A small network was trained on invented records. Each row is its activation on one of them, seen along a few directions.
After each row come some of the record's fields: FUD, LOK, BEDUV, KEDOD, FOS, FOFA.
Not every record has every field; a missing one is written absent.
Other fields move the rows too, some of them a lot.
In the rows, zero is written as 500.
Strong random noise was added to every row along 6 fixed directions; ignore it. To show where, here is one row again and again, with new noise each time:
[444 215 238 248 803 309 591 829  49 847 324 662 846 500 413 395 289 524
 541 620 429 288 460 306 849 595 700]
[621 547 506 230 591 412 514 658 474 882 314 357 831 609 440 672 437 561
 485 483 497 671 537 432 572 399 361]
[602 331 166 284 453 442 545 822 232 771 606 241 862 557 518 395 214 569
 367 326 533 307 347 402 598 469 346]
[589 588 429  57 649 711 581 814 684 891 602 394 793 653 529 531 347 528
 487 371 551 439 246 404 555 535 255]
[395 573 608 292 617 469 496 667 496 682 412 661 669 420 559 519 384 487
 453 657 466 361 625 529 710 496 592]
[491 597 556 337 462 478 487 701 492 685 544 378 767 508 569 561 308 521
 361 451 553 381 544 536 609 439 415]
[431 534 666 390 727 602 433 642 517 779 414 773 626 614 390 545 692 523
 616 493 476 492 426 438 726 686 519]
[447 520 581 468 529 443 463 732 336 696 552 439 808 590 477 563 374 530
 408 373 585 339 483 478 705 557 486]

[482 839 725  77 612 673 662 681 942 616 561 369 606 552 717 746 180 366
 470 555 617 438 498 563 353 345 413] : FUD is zamut, LOK is dutin, BEDUV is absent, KEDOD is absent, FOS is fafiv, FOFA is absent
[579 575 546 534 369 480 445 389 541 445 553 351 455 438 566 531 444 442
 418 497 551 572 584 602 375 308 429] : FUD is guker, LOK is absent, BEDUV is tebez, KEDOD is zopid, FOS is rupi, FOFA is absent
[757 394 148 340 205 492 480 459 596 483 467 380 295 294 537 253 566 383
 406 541 435 665 528 522 152 237 293] : FUD is zamut, LOK is mel, BEDUV is absent, KEDOD is absent, FOS is fafiv, FOFA is absent
[630 417 350 525 521 341 484 296 394 507 226 694 285 375 419 472 654 451
 691 692 439 767 603 526 361 332 618] : FUD is zamut, LOK is mel, BEDUV is absent, KEDOD is absent, FOS is rupi, FOFA is absent
[783 581 393 215 393 722 492 580 853 692 512 338 487 614 470 432 585 441
 534 367 455 776 376 478 222 306 174] : FUD is zamut, LOK is mel, BEDUV is absent, KEDOD is absent, FOS is absent, FOFA is sakir
[477 519 520 339 527 441 566 642 465 544 466 460 672 488 528 549 315 561
 433 591 480 483 589 520 644 464 527] : FUD is dur, LOK is absent, BEDUV is absent, KEDOD is absent, FOS is absent, FOFA is sakir
[517 312 392 786 479 600 417 524 277 521 682 652 385 553 418 301 548 438
 545 421 529 352 270 556 625 581 666] : FUD is guker, LOK is absent, BEDUV is bepab, KEDOD is tav, FOS is rupi, FOFA is absent
[598 510 417 352 409 520 448 443 591 532 308 567 467 379 520 471 641 666
 483 761 261 690 677 601 587 439 429] : FUD is dur, LOK is absent, BEDUV is absent, KEDOD is absent, FOS is absent, FOFA is sakir
[439 768 667 273 686 753 614 745 787 656 727 485 649 652 493 647 284 372
 511 423 620 296 330 489 536 617 481] : FUD is zamut, LOK is mel, BEDUV is absent, KEDOD is absent, FOS is fafiv, FOFA is absent
[559 585 390 457 275 616 490 447 608 411 588 369 392 490 566 490 428 470
 498 477 468 483 417 595 425 403 415] : FUD is zamut, LOK is dutin, BEDUV is absent, KEDOD is absent, FOS is fafiv, FOFA is absent
[464 685 721 911  91 391 437 132 572  31 702 193 334 425 663 659 578 594
 390 257 637 535 683 613 188 493 348] : FUD is dur, LOK is absent, BEDUV is absent, KEDOD is absent, FOS is absent, FOFA is sakir
[429 481 449 650 288 367 499 461 343 334 567 272 635 543 598 564 248 672
 447 527 565 333 564 609 683 449 605] : FUD is zamut, LOK is dutin, BEDUV is absent, KEDOD is absent, FOS is absent, FOFA is sakir
[634 629 567 330 540 657 544 647 669 809 537 333 656 639 410 578 448 489
 502 355 578 611 311 443 500 462 283] : FUD is guker, LOK is absent, BEDUV is tebez, KEDOD is zopid, FOS is absent, FOFA is parus
[387 536 739 611 832 406 521 557 347 629 378 536 685 762 345 722 667 529
 578 398 618 595 464 414 618 707 641] : FUD is zamut, LOK is dutin, BEDUV is absent, KEDOD is absent, FOS is rupi, FOFA is absent
[446 435 609 602 548 394 402 513 352 465 376 658 498 443 398 479 634 532
 499 632 427 476 654 529 654 513 634] : FUD is guker, LOK is absent, BEDUV is tebez, KEDOD is zopid, FOS is absent, FOFA is sakir
[522 325 340 619 590 759 331 637 472 551 729 867 332 509 352 150 824 343
 631 299 464 362 242 429 433 730 483] : FUD is zamut, LOK is dutin, BEDUV is absent, KEDOD is absent, FOS is rupi, FOFA is absent
[428 761 898 454 787 538 555 431 758 627 377 664 503 692 467 731 664 457
 679 485 550 722 456 393 445 628 570] : FUD is zamut, LOK is dutin, BEDUV is absent, KEDOD is absent, FOS is absent, FOFA is sakir
[500 537 456 489 352 546 511 544 506 451 646 375 477 324 620 381 280 398
 361 546 562 359 518 625 489 336 533] : FUD is guker, LOK is absent, BEDUV is tebez, KEDOD is zopid, FOS is rupi, FOFA is absent
[586 440 475 367 478 272 580 589 437 557 381 245 678 485 497 560 394 463
 403 315 529 698 677 409 290 365 301] : FUD is dur, LOK is absent, BEDUV is absent, KEDOD is absent, FOS is absent, FOFA is sakir
[542 537 836 910 405 220 407 472 143 573 402 224 766 696 280 801 445 442
 413 272 705 624 611 525 592 392 601] : FUD is guker, LOK is absent, BEDUV is tebez, KEDOD is zopid, FOS is fafiv, FOFA is absent
[548 423 360 576 256 492 413 550 362 407 674 333 476 413 560 323 377 525
 302 361 508 310 516 565 472 417 379] : FUD is guker, LOK is absent, BEDUV is tebez, KEDOD is zopid, FOS is absent, FOFA is parus
[570 427 509 510 570 579 414 442 470 598 420 598 428 562 348 459 720 451
 583 459 444 623 437 450 468 508 447] : FUD is guker, LOK is absent, BEDUV is tebez, KEDOD is zopid, FOS is fafiv, FOFA is absent
[635 511 560 431 553 650 503 485 690 647 523 522 509 700 343 569 794 506
 642 287 577 697 238 435 379 572 336] : FUD is zamut, LOK is mel, BEDUV is absent, KEDOD is absent, FOS is absent, FOFA is sakir
[445 380 370 471 453 626 441 588 466 493 581 733 370 296 546 196 469 464
 451 593 413 230 464 552 610 553 557] : FUD is guker, LOK is absent, BEDUV is tebez, KEDOD is zopid, FOS is absent, FOFA is parus
[702 291 254 669 339 476 438 257 470 483 419 524 232 438 396 315 759 486
 619 447 366 728 462 500 255 377 431] : FUD is guker, LOK is absent, BEDUV is bepab, KEDOD is tav, FOS is absent, FOFA is sakir
[547 505 408 558 380 564 523 315 512 404 521 348 455 564 532 579 543 662
 521 508 497 598 400 495 431 580 403] : FUD is dur, LOK is absent, BEDUV is absent, KEDOD is absent, FOS is fafiv, FOFA is absent
[567 356 269 703 210 168 485 428  91 399 349 186 603 412 536 538 328 556
 373 437 491 599 705 519 336 236 535] : FUD is zamut, LOK is dutin, BEDUV is absent, KEDOD is absent, FOS is fafiv, FOFA is absent
[519 571 597 572 505 284 565 401 417 460 376 283 734 561 515 767 477 653
 478 484 481 647 637 439 539 541 452] : FUD is dur, LOK is absent, BEDUV is absent, KEDOD is absent, FOS is absent, FOFA is sakir
[537 588 696 694 283 302 368 347 452 408 341 410 511 469 461 639 655 430
 362 495 537 683 742 609 386 324 484] : FUD is zamut, LOK is dutin, BEDUV is absent, KEDOD is absent, FOS is fafiv, FOFA is absent
[485 606 686 557 477 585 466 555 540 547 564 562 482 508 474 556 406 399
 421 549 516 395 525 649 570 411 611] : FUD is guker, LOK is absent, BEDUV is bepab, KEDOD is zopid, FOS is fafiv, FOFA is absent
[451 511 553 394 641 660 477 522 603 505 575 660 362 533 468 487 582 456
 575 525 495 449 376 439 505 601 515] : FUD is guker, LOK is absent, BEDUV is tebez, KEDOD is zopid, FOS is fafiv, FOFA is absent
[509 656 750 560 594 435 506 549 477 570 558 260 734 687 455 758 355 467
 439 335 697 527 467 501 554 482 467] : FUD is guker, LOK is absent, BEDUV is tebez, KEDOD is zopid, FOS is rupi, FOFA is absent
[686 241 109 428 369 529 515 446 422 574 484 664 248 283 500 172 421 346
 530 695 378 497 403 553 338 251 532] : FUD is guker, LOK is absent, BEDUV is bepab, KEDOD is zopid, FOS is fafiv, FOFA is absent
[592 693 545 531 325 855 503 464 847 436 796 389 279 623 575 544 520 435
 490 306 603 477 205 607 310 435 271] : FUD is guker, LOK is absent, BEDUV is bepab, KEDOD is zopid, FOS is fafiv, FOFA is absent
[486 688 595 401 571 401 773 425 625 430 564  73 720 690 630 872 180 626
 498 312 725 562 425 373 360 555 373] : FUD is dur, LOK is absent, BEDUV is absent, KEDOD is absent, FOS is absent, FOFA is sakir
[564 718 603 344 585 546 527 301 855 592 268 503 397 555 457 654 715 592
 632 605 383 868 619 492 393 529 371] : FUD is zamut, LOK is mel, BEDUV is absent, KEDOD is absent, FOS is absent, FOFA is sakir
[431 730 800 451 505 498 599 483 677 433 555 437 550 436 623 609 240 395
 424 560 644 381 581 595 499 358 602] : FUD is guker, LOK is absent, BEDUV is tebez, KEDOD is zopid, FOS is absent, FOFA is sakir

Here are new rows. What are their fields?
[448 659 575 644 249 626 458 461 646 220 827 185 489 519 673 505 399 577
 312 220 671 392 443 611 345 578 261] : FUD is dur, LOK is absent, BEDUV is absent, KEDOD is absent, FOS is rupi, FOFA is absent
[388 686 913 642 568 362 463 560 523 466 481 536 573 532 466 764 322 349
 421 563 644 453 658 585 614 417 735] : FUD is guker, LOK is absent, BEDUV is bepab, KEDOD is zopid, FOS is fafiv, FOFA is absent
[408 412 301 534 554 492 495 617 235 491 594 399 695 563 525 377 386 627
 423 470 461 315 384 439 703 701 577] : FUD is zamut, LOK is dutin, BEDUV is absent, KEDOD is absent, FOS is rupi, FOFA is absent
[486 546 589 459 714 536 591 630 539 624 609 444 596 703 475 688 269 459
 569 508 652 404 277 412 589 553 609] : FUD is guker, LOK is absent, BEDUV is bepab, KEDOD is zopid, FOS is fafiv, FOFA is absent
[347 545 718 798 442 307 425 421 343 365 482 599 508 438 422 592 528 393
 403 468 613 459 765 572 461 452 698] : FUD is zamut, LOK is mel, BEDUV is absent, KEDOD is absent, FOS is fafiv, FOFA is absent
[385 640 673 534 593 686 545 460 615 458 638 499 544 667 493 673 507 600
 556 461 603 448 321 465 587 747 499] : FUD is dur, LOK is absent, BEDUV is absent, KEDOD is absent, FOS is fafiv, FOFA is absent
[601 380 306 321 697 664 510 607 610 653 392 732 502 580 355 378 739 566
 651 562 428 594 348 345 590 605 473] : FUD is zamut, LOK is mel, BEDUV is absent, KEDOD is absent, FOS is absent, FOFA is sakir
[499 274  43 253 551 457 702 836 238 595 759 212 816 547 642 295  48 535
 419 383 582 125 218 289 456 504 418] : FUD is zamut, LOK is dutin, BEDUV is absent, KEDOD is absent, FOS is absent, FOFA is sakir
[253 652 819 431 705 479 634 504 630 357 512 741 417 321 653 512 297 313
 498 652 563 222 627 522 575 515 797] : FUD is guker, LOK is absent, BEDUV is tebez, KEDOD is zopid, FOS is absent, FOFA is sakir
[622 383 291 667 321 591 445 482 395 499 589 359 437 569 464 454 559 542
 482 395 478 500 332 503 473 436 395] : FUD is guker, LOK is absent, BEDUV is bepab, KEDOD is zopid, FOS is fafiv, FOFA is absent
[534 478 536 682 383 511 469 292 594 381 516 558 250 415 515 419 644 436
 545 434 472 568 516 561 324 429 529] : FUD is guker, LOK is absent, BEDUV is bepab, KEDOD is tav, FOS is absent, FOFA is sakir
[329 541 630 435 643 164 640 616 291 476 375 464 701 454 571 642 149 447
 461 641 547 281 686 504 673 493 769] : FUD is zamut, LOK is dutin, BEDUV is absent, KEDOD is absent, FOS is absent, FOFA is sakir
[503 508 676 479 686 531 451 476 634 604 253 711 518 575 345 562 874 553
 637 550 406 747 631 462 533 649 397] : FUD is dur, LOK is absent, BEDUV is absent, KEDOD is absent, FOS is absent, FOFA is sakir
[643 192 102 666 164 394 389 497 149 369 660 246 514 415 509 254 474 564
 368 291 464 518 484 535 408 426 379] : FUD is dur, LOK is absent, BEDUV is absent, KEDOD is absent, FOS is rupi, FOFA is absent
[487 373 354 739 210 535 415 440 404 225 765 350 436 451 576 343 646 621
 389 189 469 390 448 493 435 666 351] : FUD is dur, LOK is absent, BEDUV is absent, KEDOD is absent, FOS is absent, FOFA is sakir
[446 458 519 268 650 544 545 526 650 505 322 763 380 318 538 389 609 379
 533 678 371 587 678 471 390 502 496] : FUD is dur, LOK is absent, BEDUV is absent, KEDOD is absent, FOS is fafiv, FOFA is absent
[540 144  62 449 550 514 584 686 174 603 586 405 662 575 458 340 294 565
 532 335 561 247 210 359 527 622 549] : FUD is zamut, LOK is mel, BEDUV is absent, KEDOD is absent, FOS is fafiv, FOFA is absent
[515 518 351 448 380 370 615 678 327 423 630 130 777 482 674 549  20 532
 299 431 597 338 508 536 593 426 472] : FUD is dur, LOK is absent, BEDUV is absent, KEDOD is absent, FOS is rupi, FOFA is absent
